Each row below holds a small network's activations on one input, seen along a few directions.
Each table varies a few parts of the input and shows all the possible inputs, shuffled.
A made-up example of a description, with smaller parts first: one of 8 places around a ring, together with either a single point or one of 11 places around a ring or (one of 3 separate values, together with one of 4 places along a line).
Shared parts are said once, and a part with two or three values counts as separate values.
In the rows, zero is written as 128.

Other details of the inputs vary at random and push rows far along two fixed directions, the same in every table; ignore that.

Table:
R1: [100 125 140 148 118 149 185 102 146  82 106  98  92  68 152]
R2: [106 136  96 167 142 134 153 160 112  80  72  94 132 102 143]
R3: [ 80 115 125 157 124 136 173 157 112  88  77 102 128 108 152]
R4: [ 76 136 103 138 105 135 167 126 159  97  76 124 150 107 155]
R5: [178 115 109 108 148 118  96 126 142 153 183 126 101 185 101]
R6: [113 144  99 134  97 163 195 113 133 107  92 128 130  88 174]
R7: [151 144 158 103 135 116  85 136 103 183 139 172 155 154 114]
R8: [147 127 185 125 162 114  82 133 178 122 198 186  49 175  83]
R9: [163 158 151  97  99 124  95  89 107 176 149 174 137 118 130]
R10: [ 88 134 100 136 112 144 198 119 143 101  85 120 156 119 159]
R11: [152 149 207 128 150 102  98  77 176 106 193 158  49 166  59]
R12: [133 130 176 199 194 128 157 137 197  43 151  74  22 118  91]
R13: [149 126 165 110 142 116 104 140 118 178 161 161 151 144 112]
R14: [146 146 105  74  71 125  99 107  58 188 122 187 199 105 156]
R15: [118 147 125 179 159 139 151 149 145  80  77  80 105 108 134]
R16: [126 132  61 135 115 137 142 150 107 139  38  56 193 105 153]
R17: [163 118  92  94 126 112  62 139 133 180 158 136 142 169 118]
R18: [140 110 115  93 133 131  77 151  73 210 155 150 205 145 146]
R19: [145 113 129 112 129 120  71 147  83 168 173 154 147 162 129]
R20: [113 116 114  74  74 116  99 114  64 191 133 172 225 146 153]
R21: [ 91 131 130 151 119 129 187 114 150 101  84  98 154  92 138]
R22: [149 144 133  89  92 133  89 105 131 172 168 196 129 126 139]
R23: [103 136 148 164 149 123 162 145 140  62  98 117  79 115 108]
R24: [106 124  67 157 137 160 177 166 116 116  65 103 171 115 182]
R25: [148 111 225 129 185 111  97 118 171 109 230 155  20 172  59]
R26: [ 93 127  68 158 130 151 148 173 130 114  54 106 169 101 182]
R27: [173 101 178 129 180 108  78 108 178 109 231  97  19 178  48]
R28: [128 116  90 156 137 133 162 145 144 108  79  41 143 101 131]
R29: [146 128 150  94  88 125  99  96  96 152 175 171 119 126 137]
R30: [117 112 142  82 110 120 110 104 105 178 155 159 188 140 129]
R31: [137 123 100  83 112 139 118 155  77 213 123 189 220 158 162]
R32: [125 123  89 159 139 121 147 140 138  72  87  59  97 117 108]
R33: [130 143 187 182 148 133 185  87 202  43 149  98   6  80 101]
R34: [134 137 142  89 105 103  92 101 101 154 156 183 158 152 102]
R35: [112 103  77 146 115 131 143 147 111 106  87  56 138 121 141]
Description of these inputs: one of 5 places along a line, together with either one of 2 separate values or one of 5 places around a ring.
The inputs of R35 and R29 match in every part but the place on the line of 5. If R27 is changed in the same way as R35 into R29, which row does it become? -> R1
Which other rows agree with R4 in the place on the line of 5? List them by row number. -> R10, R11, R20, R21, R30, R34
Change only the place on the line of 5 in R26. List by row number the other rows that result. -> R4, R8, R17, R22

Table:
R36: [104 144 121 155 103 137 172 114 125  76  72  97 109  72 148]
R37: [148 120 126 108 134 104  79 140  81 172 133 119 177 150 104]
R38: [150 103  82  94 126 127  92 149  99 202 140 117 203 162 139]
R39: [168 120 135 107 126 127 115  82 179 125 204 128  60 154  99]
R40: [105 130  69 141  97 146 183 110 158  79  78  89 116 102 155]
R41: [152 108 109  97 129 116  85 144  83 204 133 108 205 145 125]
R42: [100 140 139 182 163 144 167 176 118  92  61  99 132  89 146]
R43: [156 140 161 120 122 120  98  92 151 108 187 160  53 139  99]
R44: [112 127 104 145 105 139 182 100 147  94  84  59 124  72 144]
R45: [113 131 122 149 108 133 184  95 130  93  81  51 128  62 136]
R46: [149 138 110  80  78 115  96  97  81 184 125 144 189 119 133]
R47: [157 120 163 134 164 100  82 129 142 116 174 113  76 169  67]
R48: [146 146  97  87  94 149 110 130 102 200 135 211 184 130 179]
R49: [156 100 121 132 168 125 112 136 173 121 181  99  78 177  97]
R50: [147 153 123  91  97 140 101 122  94 198 135 204 182 116 167]
R51: [148 158 146  96  96 130 103 118  68 198 123 193 195  97 157]
R52: [ 82 110 125  80 102 133 143 135 106 179 137 207 215 163 162]
R53: [153 126 184 148 174 104  86 138 131 102 176 124  59 155  69]
R54: [100 117  90 163 139 128 158 156 132  87  62  58 139 113 133]
R55: [101 141 106 153 100 141 174 117 130  78  69  98 116  72 155]
R56: [150 109 117 104 132 114  91 140  77 195 129  99 204 136 120]
R57: [166 126 155 113 126 119 110  76 168 125 196 118  65 137  91]
R58: [143 135 130 117 146 132  88 173  93 188 130 174 178 142 143]
R59: [ 99 118 219 123 153 112 134 103 172  98 202 190  71 171  85]
R60: [147 156 138  95  95 134 102 122  79 199 124 196 189 103 161]
R61: [101 134  79 147  95 143 186 109 149  76  68  80 122  91 154]
R62: [ 96 134  68 149  96 157 189 127 143  78  65 106 121  89 178]
R63: [ 46 121 172 152 127 131 204 126 137  78  83 130 143 103 138]
R64: [101 112  64 161 143 139 168 161 154  80  73  67 124 135 144]
R65: [ 97 131  91 178 163 161 179 188 155  88  70 113 118 118 170]
R66: [104 125 121 173 152 130 151 164 125  79  76  78 110 110 129]
R67: [147 114  88  99 127 117  83 150 102 179 140 134 179 175 126]
R68: [142 136  82  78  72 134  99 118  78 194 126 177 200 128 168]
R69: [157 128 120  81  88 120 102  91  93 195 144 126 183 113 131]
R70: [169 106 163 132 177 111  86 122 171 122 207 104  57 177  69]
R71: [ 98 136 117 181 165 153 169 180 145  87  70 107 117 105 157]
R72: [109 125  78 140  98 149 190 106 149 101  79  65 138  83 162]
R73: [161 156 201 139 147 125 109  98 170 105 194 182  30 127  96]
R74: [138 138 131 119 142 133  94 175  80 190 113 167 192 132 148]
R75: [133 114  64 102 122 134  96 174  89 184 117 151 197 163 161]
R76: [ 47 119 171 157 133 132 205 125 155  65  94 131 122 108 135]
R77: [140 118  85 100 124 127  82 168  81 190 129 156 194 164 148]
R78: [155 137 151 115 114 111 106  82 150 113 171 131  76 133  90]
R79: [108 107  98 165 149 134 167 151 143  96  77  39 136 105 134]
R80: [162 146 197 128 131 107  98  83 138  99 191 150  41 126  77]
R81: [107 153 120 163 121 157 185 128 156  84  87 136  97  84 168]
R82: [ 94 121 234 129 150 105 141 101 143 100 182 175  91 148  80]
R83: [ 94 116 204 125 148 118 146 109 173  95 193 188  77 173  96]
R84: [147 134 156 148 178 134 105 163 155 124 169 164  78 165 113]
R85: [152 122 161 139 168 109  81 144 141 114 179 136  67 165  83]
R86: [154 121 163 143 174 113  82 141 156 103 190 137  47 176  80]
R87: [157 141 174 120 121 104 106  75 137 106 172 123  70 125  76]
R88: [104 136  88 142  96 138 175 105 142  84  71  81 126  86 149]
R89: [139 115  79  93 117 117  82 154  82 194 116 130 214 158 139]
Describe the family of inputs behind these rows. -> one of 6 places along a line, together with either a single point or (one of 2 separate values, together with one of 4 places along a line)
The inputs of R88 and R87 match in every part but the place on the line of 6. If R86 is changed in the same way as R88 into R87, which row does it become? -> R53
The inputs of R65 and R42 match in every part but the place on the line of 6. If R48 is changed in the same way as R65 into R42, which row does it become? -> R51
Change only the choice among 2 separate values in R88. List by row number the other rows that result. -> R89
Change only the place on the line of 4 in R46. List by row number the other rows that result. -> R36, R60, R69
Change only the place on the line of 6 in R37. List by row number the other rows that result. -> R47, R54, R64, R67, R89
Which other rows agree with R84 in the place on the line of 6? List them by row number. -> R38, R61, R67, R68, R72, R77, R81, R83
